These are the activations of a small neural network, seen along a few directions. Each row is one input.
Each table varies a few parts of the input and shows all the possible inputs, shuffled.
Descriptions start from the smaller parts, as in this example, which fits no table here: one of 2 separate values, together with either a single point or one of 9 places along a line or (one of 4 places along a line, together with one of 8 places around a ring).
Shared parts are said once, and a part with two or three values counts as separate values.

A family of inputs:
row 1: [ -3  31   9 -48 -38  -1   3  -5 -33  21  17  32 -44  -6  36 -22 -10  31
  28  -6]
row 2: [ -6  14  -2  19  -8  39 -15  51  -1  27  19 -17 -50 -45 -15   1 -25   3
  54   6]
row 3: [-13 -19   4   8 -20  -3   4   7   1 -23   6   1 -24  53 -37 -53 -35  62
   4  13]
row 4: [ 16 -19 -15  37  16 -19 -15 -33  16 -45 -18   8  41  61 -40   3   9  10
 -37  -4]
row 5: [ 19  22 -54  11  18  21 -24   4  -8  20 -29  14  29 -29  27  43  56 -16
  15 -18]
row 6: [ 28   6 -33  52  29  20 -35  16  16   4 -10  -5  20 -42  -4  61  23 -46
  21  -9]
row 7: [-15  33 -18 -18 -17  40  -5  39 -20  39   0   2 -42 -30  13 -19   4  32
  43 -12]
row 8: [ 11  20   9 -34 -32 -23   9 -16 -14  20  38   9 -72  23  29 -17  -9  14
 -10  -5]
row 9: [-56 -48  62 -83 -22  31  61  15  17  64 -18 -55  18 -37  88 -83 -39   6
 -37  24]
row 10: [  3 -27  -8  43  28 -22  -7 -16  -2 -67  -9   3  64  18 -74  19  15 -22
  14 -18]
row 11: [-19   9  25  28  -7  14   4  44 -11 -28  24 -21 -31 -31 -46   0 -34  13
  60  17]
row 12: [ 27   1 -30  24  10 -31   0 -41  31  -5  10   7   4  53  -7  18  14  -5
 -61   4]
row 13: [ 16   2   2  55  39   0 -16   8   3 -51  -9  -7  38 -32 -48  58   9 -42
  24  -1]
row 14: [-30 -18  25   9  -2  -6   8  24 -17 -38  17  -4  -8  10 -80 -36 -30  28
  48   1]
row 15: [ -2   0  -1  -6 -11 -14  17  -7  14  14  32   7 -59  40 -11 -39 -28  37
 -23  19]
row 16: [ 26  28 -14 -21  -5 -24 -23 -36 -24   2 -15  42  25  -2  41  39  38 -18
 -10 -19]
row 17: [ 41  15  -3  -9  -2 -43  -8 -45   0   5   7  25  -5  28  30  45  36 -31
 -45 -15]
row 18: [-44 -49  42 -67  25  21  42 -10  30  41 -62 -42  94 -32  97 -19   6 -56
 -89  23]
Question: Changing only one part turns row 16 into row 1. The same change can be made to row 10. Which row results?
Answer: row 14
Question: Describe the family of inputs behind these rows.
Answer: one of 2 separate values, together with either a single point or one of 8 places around a ring
Question: Change only the choice among 2 separate values in row 13. List by row number the other rows that result.
Answer: row 11

A family of inputs:
row 19: [  1  10 -14  18  -6 -29   9 -20 -11 -40  42   2 -29  51 -78 -12  -2   9
   3 -23]
row 20: [-25 -44  38  13  31  16  22  16  32  -6 -27 -41  74 -30 -19   7  -6 -35
 -13  20]
row 21: [ 12 -15  25 -11 -28  -1   3  -7  14  33  25  -2 -55  19  18 -42 -43  32
 -17  19]
row 22: [ 10 -16  15 -15 -15  -8  -1 -23  31  28  -1  -7  -5  28  53  -6 -16 -13
 -60  11]
row 23: [-31  -4  17 -63 -20  15  15  12 -26  16  -7  23  -6 -13  20 -45  -8  21
  35  -9]
row 24: [-12  12  -3 -10  -5  18  22  26  15  50  27 -17 -65 -12  18 -23 -19  16
  -2  29]
row 25: [ -4   7 -17 -23  -4  26   8  10  -1  43 -22 -22  18 -33  49  -3  29 -18
 -11 -24]
row 26: [-42 -39  36  18  17  29  15  45   8 -31  -5 -46  12 -32 -39 -35 -49  -4
  31  19]
row 27: [ 12   4 -19  43   6  -4 -27  12  -4 -34   0  14 -20  45 -65   1   9  38
  21  -7]
row 28: [ 14 -13 -30  19  18 -55   8 -41   8 -28  19  14  27  38 -36  15  26 -26
 -31 -20]
row 29: [ 14  33 -22  51   2  12 -37  17  -8 -24  -3  32  -7  -2 -51  28  -9  27
  37   3]
row 30: [ -5   8 -13 -18  10  15  19   8  32  37  -3 -24 -22  -9  49  10   5 -23
 -52  12]
row 31: [-15   3  41 -43 -33 -15  30 -12 -20 -12   4   8 -14  13  30 -42 -30  49
   0  14]
row 32: [-22   6 -16 -19 -21  29  10  28 -15  47  12 -14 -22 -37  23 -28   5  23
  41  -8]
row 33: [ 40  21  -4  33  18 -11 -24 -11 -14 -22   6  16   7 -33   1  73  33 -51
  24 -20]
row 34: [-23  -7  15 -62   4   5   2 -10 -19  28 -32  11  38 -12  43 -15  20 -15
 -18 -16]
row 35: [-12  -1  33 -44 -18 -21  19 -31 -10  -5 -19   3  30  16  56 -12   5   4
 -47  17]
row 36: [ 23  34   2  25  -8 -16 -31  21 -29 -21  28  12 -37 -31 -37  55   1 -22
  64  -8]
row 37: [ 32  17 -41  46  28   9 -40 -20   9 -29 -22  23  40  -6  -8  46  18 -11
   6  -1]
row 38: [ 31 -17 -42  39  23 -14 -21 -19   8 -28 -21  15  35  38 -27  28  31   0
 -11  -6]
Question: Changing only one part turns row 33 into row 36. The same change can be made to row 38. Which row results?
Answer: row 27
Question: Describe the family of inputs behind these rows.
Answer: one of 2 separate values, together with either a single point or one of 4 places along a line or one of 5 places around a ring
Question: Change only the place on the ring of 5 in row 34. List by row number the other rows that result.
Answer: row 22, row 25, row 30, row 35

A family of inputs:
row 39: [ -9 -10  37 -13  -9   4   4   8 -16  -7  -8   1  18 -27   7  -7 -13   5
  29   9]
row 40: [ -5  -2 -10   8 -20  16   0  13   3  15  11 -10 -37  16  -6 -39 -26  47
   9   8]
row 41: [ 37  14 -42  84  28   7 -47  21  -2 -51  14  17 -20  -3 -83  52   5  -2
  59  -7]
row 42: [ -5  19 -14   9  -1  28   8  28   8  31  22 -18 -34 -46  12   5  -8  -3
  30   6]
row 43: [ 40  20 -43  58  17 -30 -44 -26 -14 -56   0  35  31  24 -62  57  36 -17
  21 -30]
row 44: [  4  -5  -8 -18 -18 -10   5 -26  -6   1  -3  13   2  35  18 -32   3  28
 -19 -12]
row 45: [-24  -3  29  -6  -2  -4  17  14 -14 -28   3 -17   7 -11 -26 -11  -9  -1
  19   0]
row 46: [ -1  16  14 -18 -22 -22   6 -13 -14 -11  16  24 -37  36   0 -20 -17  40
  -5  14]
row 47: [ 18 -11   2   0   4 -16   4 -19  29  21   6 -15  -8  14  28  19   7 -34
 -56   4]
row 48: [ -1 -28  24   0  15   8   0  -5  19   3 -28 -16  49 -21  35  11  -4 -23
 -21  18]
row 49: [-12  19   5 -32  -9  26  -7  20 -26  21 -21  11   3 -30  25   0  16   7
  27  -9]
row 50: [ -2  21  -7 -15 -10   1  14   5 -17  17  14  -3 -14 -29  20   8  15  -3
  20  -6]
row 51: [-19 -11  23 -13   4 -10  15  -7  -8 -28  -4 -11  27  -4 -12  -5  -5 -19
  -2  -7]
row 52: [ 35  21 -36  62  11 -24 -37   1 -22 -61   9  29   3  15 -76  55  25   1
  51 -21]
row 53: [ -4   1  -3 -12 -24  -4   6  -7 -14   1   5   6 -21  31   3 -37  -4  48
   2  -3]
row 54: [-11 -12  31  12  -3  26  -1  31   3   5  -3 -11  -1 -41  -1  -8 -34   5
  34  18]
row 55: [-23  -6  23  16   6  17  12  36   4 -16   9 -30 -10 -25 -34 -13 -30  -1
  26  11]
row 56: [ 10   9  14 -12 -18 -20   4  -5  -9  10  29   1 -44  15   1   0  -3  -2
  -2  -6]
row 57: [-14 -30 -10  -4  19   5  18  -4  26  13 -14 -15  33  17  -4 -16  10 -12
 -37   3]
row 58: [-18 -19  -6 -23   3 -10  15 -13  -3   1  -2   8  21  19 -15 -28   7   1
  -7 -15]
row 59: [-24 -13   0 -16  -2  -4  15   7 -10   0   6   0  -2  13 -29 -34   1  21
  14  -6]
row 60: [  8   6   7  11 -14   3  -4  16  12  25  37 -14 -63  -1  -9  -3 -24  -4
   9   8]
row 61: [ -6   0  -9 -19  15  25  -9   9  10  32 -43  -6  36 -24  55  16  26 -24
 -24   1]
row 62: [  5  13 -13 -22  -3  -9  10 -16 -11  18   5   4   9 -23  36  13  22 -24
  -5 -14]
row 63: [ 44  10 -44  76  45 -17 -39 -26  18 -44 -18  15  44  22 -53  70  38 -34
 -16 -12]
row 64: [ -3 -18  29 -20  -2  -4  -1 -13  -9  -8 -15   5  39 -21  23   0  -7 -13
   8   2]
row 65: [  8 -15 -13  -1  -4   2   8 -19  25  14 -17 -11  17  31  30 -19   7  16
 -48   4]
row 66: [-16 -23  19   5  20   4  17   2  18 -17 -15 -31  38  -4  -1   6  -3 -30
 -31  10]
row 67: [  6   1 -19   0  15   4  10  -7  20  29 -10 -19  20 -25  50  25  26 -37
 -37   5]
row 68: [ -6  11  -3 -40  -1  15 -11   0 -20  20 -29  17  25 -24  41   4  23 -12
   5 -17]
row 69: [  9  -1   4 -10  -3 -16   9 -27  24   1  -4   9  -1  36  24  -2  -9   9
 -57  21]
row 70: [ 16   2   8 -19 -10 -29   2 -26  -3   9  21   9 -22  19  17   6   4 -20
 -25 -15]
row 71: [ -1  13   8   1 -20  -2   0   6   2   4  22  10 -54  21 -10 -24 -39  38
   1  27]
row 72: [-24 -17  -7   5   6  18   8  30   8  13  12 -15 -20  -2 -38 -35 -20  21
  20   5]
row 73: [  5  10   8 -24 -15 -28   4 -33  -7 -12   9  31 -16  40  14 -14 -10  21
 -26   5]
row 74: [-16  17  -1  -9  -1  50 -13  43  -5  34 -15  -2 -17 -46  17   0  -7   7
  36   1]
Question: Changing only one part turns row 47 into row 70. The same change can be made to row 65. Which row results?
Answer: row 44
Question: Describe the family of inputs behind these rows.
Answer: one of 4 places along a line, together with either a single point or one of 8 places around a ring
Question: Which other rows agree with row 56 in the place on the line of 4? List them by row number.
Answer: row 39, row 45, row 46, row 49, row 50, row 52, row 53, row 59
Question: Change only the place on the line of 4 in row 67. List by row number the other rows that result.
Answer: row 42, row 50, row 62
